These are the activations of a small neural network, seen along a few directions. Each row is one input.
Each table varies a few parts of the input and shows all the possible inputs, shuffled.
A made-up example of a description, with smaller parts first: ring(8) and (point or ring(11) or (values(2) and line(6))).
Shared parts are said once, and a part with two or three values counts as separate values.
(in the rows, 128 means zero)

Other details of the inputs shift rows strongly along two fixed directions, in all tables alike. That doesn't count.

Table:
R1: [144  85 151 139 214  95 165 123 114  95  94]
R2: [137 177 107 160  90 212  67  97 166 169 109]
R3: [194 159 100 192 141  73 170 155 173 118 115]
R4: [ 61  87 166  26 125 159 173 103  65 136  82]
R5: [154 153  84 197 169  76 142 155 154  92 194]
R6: [137  94 133 140 179  45 164 156 109 111 171]
R7: [157  57  89 165 201  80 140 118 160  66 105]
R8: [106 204 123 141 118 188  46 113 161 145 146]
R9: [ 64  69 127  49 164 126 182 108  85 109 107]
R10: [143  91  99 142 116 106 183 135 113 132 143]
R11: [ 97  91 145  68 119 111 213 140  63 117 133]
R12: [153 149 120 180 122 166  42 119 166 125 102]
R13: [111 191 164 128 122 174  34 118 150 167 135]
R14: [180 121  82 204 140  82 137 149 164  76 158]
R15: [ 54  77 190   4  18 155 125 137  37 173 106]
R16: [150 157  90 167 127 171  76  97 183 151 126]
R17: [164 167  72 208 161 101 159 150 160  80 184]
R18: [114 221 169  88  43 216  63 115 156 202  57]
R19: [ 71  67 150  16  57 118 172 126  72 148 132]
R20: [157 134 148 153 148 101 166 152 105 109 143]
R21: [122  78 107 102 110  94 177 130 106 142 151]
R22: [137 200 178 155 125 182  35 122 151 157 116]
R23: [138 206 178 144  77 160  71 150 119 161 156]
R24: [126  36  99 103 185  80 168 105 139  91 105]
Each input here is: values(2) and (point or line(5) or ring(6)).
Change only the values(2) part in R10. List by row number the other rows that result.
> R2
Start at R10 and move only the line(5) part, one step at a time. The first step leads to R21. Which rows follow, in order?
> R19, R14, R15
Change only the values(2) part in R16. List by row number the other rows that result.
> R21

Table:
R25: [123  93 129 119 140  76 159 152 104 124 156]
R26: [ 87 105 143  54  48 146 125 128  85 173 134]
R27: [136 127  91 155 171 136 115 105 166 113 141]
R28: [ 90  99 156  81 132 139  93 114 111 139  98]
R29: [164 182 121 181 119 168 108 128 159 118 104]
R30: [ 97 139 150  87  96 150 161 132  79 124 142]
R31: [158 183 124 174 119 124  86 144 168 141 165]
R32: [153 116 154 155 188  88 153 148 112  95 121]
R33: [ 92  58 145  38  93 104 157 123  88 158 120]
R34: [141 121 126 145 188  70 161 144 132 112 155]
R35: [151  65 141 125 144  91 153 134 106 109 102]
R36: [111 182 169 104  70 163  70 133 130 180 136]
R37: [134 110 150 120 171 111 171 133 100 103 103]
R38: [136 115 100 144 179  84 188 139 121 101 149]
R39: [137  78 103 151 206  73 128 120 151  90 128]
R40: [ 99 167 149 109 101 210  59  98 139 167 100]
R41: [109  67  92 117 177 107 166 114 116 103 137]
R42: [126  95 107 124 130 111 196 133 107  94 132]
R43: [146  81 131 155 192 100 122 128 128  79 109]
R44: [118 163 124 116  26 190 105 127 121 149 133]
R45: [140  89 164 125 156  89 146 149 100 111 114]
R46: [168 139 118 169 112 146 114 130 153 117  99]
R47: [150 195  94 166 109 161 112 120 182 137 135]
R48: [111  69 141  73 114  97 150 122 106 152 111]
R49: [148 203 112 165 135 147 114 126 166 132 151]
R50: [110 137 120  85  57 163 116 115 137 166 117]
R51: [136  77 102 162 176  87 144 133 123  65 156]
R52: [162 121 121 163 136 108 110 129 152 135 114]
R53: [136  75 103 116 138  91 169 119 139 125 103]
R54: [137 126 100 162 180 134 110 102 166 116 123]
R55: [ 64  51 145  29 135 110 138 113  89 131 120]
R56: [136 135 128 136  64 145 111 135 117 134 151]
R57: [147 176 118 162 159 125 131 125 158 126 133]
R58: [148 112 142 154 203  69 158 145 123 110 124]
R59: [ 93 176 159  91  80 158 110 142  97 165 155]
R60: [ 81  56 169  51 141 154 145 107  72 125  80]
R61: [159  84 100 153 158  89 160 125 149 114  95]
R62: [150 167  99 163 134 138 130 119 174 130 117]
R63: [143 137  95 184 147 153 116 116 144  91 155]
R64: [136 178  95 179 120 156  58 127 167 121 165]
R65: [155 170  78 177  82 151 108 130 169 138 144]
R66: [129 152 126 126 118 154 129 119 143 144  94]
R67: [ 94 125 117  78  86 149 162 125 106 146 123]
R68: [122 168 157 125 136 125 113 136 130 149 138]
R69: [152 205 131 174 141 155 100 127 160 139 121]
R70: [ 76 139 185  60  71 153 137 143  58 147 150]
R71: [160 186 144 181 125 132  73 143 160 148 135]
R72: [ 92 151 177  82  43 164 104 146  81 157 155]
What do these inputs look like to the network?
> line(6) and (values(2) or ring(6))
Changing only the line(6) part turns R32 into R34. The same change can be made to R37. Which row results?
> R49
Changing only the line(6) part turns R52 into R26. The same change can be made to R28. Which row results?
> R64
Change only the values(2) part in R60. List by row number the other rows that result.
> R43
Change only the values(2) part in R28. List by row number the other rows that result.
> R40

Table:
R73: [138 111 116 116  97 105 158 153 109 138 135]
R74: [127 172 181 106  97 159  76 137 119 158 123]
R75: [154  55  87 162 189  94 146 109 150  97 120]
R76: [123  61 130 120 222  93 179 120  94  90  88]
R77: [158 169 106 200 205 124 120 124 178 110 110]
R78: [100  83 119  86  79 150 138 115 113 143 128]
R79: [182 147  90 189 146 133  97 114 187 122 108]
R80: [162 156 166 163 139 118 106 146 145 115 117]
R81: [ 92 112 165  68 120 146  98 109 103 172  92]
R82: [ 77 115 134  69  60 149 138 132  84 152 149]
R83: [133 202  90 167  83 160  87 143 159 126 175]
R84: [113  73 125  83 132 100 216 139  66 112 135]
R85: [157 161 140 160 120 105 120 154 128 131 149]
R86: [ 86 129 165  49  22 160 136 140  74 172 109]
R87: [177 135  84 189 163 119 107 108 189 125 120]
R88: [176 190 122 207 154 121 133 144 137  99 164]
R89: [125  84 163 105 191 101 177 134  85 100 125]
R90: [125 121 154 120 200  95 177 140 121 112 127]
R91: [107 193 131 107  87 210  94 100 158 169  99]
R92: [114 135  90 118  99 149 121 117 149 118 146]
R93: [121 105  97 117 145 109 199 118 138 116 119]
R94: [125 169 168 135 105 173  59 130 130 153 151]
R95: [118 120 108 127 124 157 101  98 149 129 121]
R96: [ 89 157 169  79 110 158  83 129 114 137 146]
R97: [155 133  95 161 119  95 146 141 137 135 156]
R98: [144 147 140 145 127  95 128 144 123 142 158]
R99: [139 206 128 186  99 146  75 138 151 131 179]
R100: [124  51 137 125 173  54 186 150  86 103 156]
R101: [ 97 154 166  82 113 124 167 142  89 148 134]
R102: [151 136 130 179 184 101 109 134 148  97 159]
R103: [120  82 106 107 162  69 231 145 100 110 133]
R104: [142  70 151 126 158  42 198 160  91  94 120]
R105: [117 160 122 108  65 192 123 110 123 143 122]
R106: [101 102 157  63  77 160 119 108 111 155  69]
R107: [138  76 115 166 203  97 121 125 135 104 115]
R108: [107 109 169  94 121 135 113 128 108 139  67]
R109: [159 189 111 173  58 176  83 126 178 142 122]
R110: [117 121 157 101 129 144  94 125 121 149  84]
R111: [ 78  94 153  80 139 142 104 110 104 137 105]
R112: [112  95 123  71  72 140 148 124 113 151 109]
R113: [118  65 111 115 124  92 175 146  96 121 152]
R114: [140 157 101 137  74 157 100 114 158 158 132]
R115: [165 172  95 189 143 174  99 101 170 112 113]
R116: [136 123 100 167 201 107 106 125 157  90 126]
R117: [ 94 111 191  55 116 125 121 126  87 165 123]
R118: [114 135 105 123  76 165 110 113 146 138 142]
R119: [144 121  76 164 174 120 115 107 174  90 131]
R120: [151 181 105 190 152 104 109 148 157  94 182]
Changing only one part turns R108 into R86. The same change can be made to R111. Which row results?
> R82
Changing only one part turns R119 into R116. The same change can be made to R91. Which row results?
> R77
What do these inputs look like to the network?
> ring(6) and (values(2) or line(6))
Start at R92 and move only the line(6) part, one step at a time. The first step leads to R118. Which rows follow, in order?
> R78, R114, R112, R109
Which other rows agree with R101 in the ring(6) part? List them by row number.
> R85, R88, R98, R99, R100, R104, R120
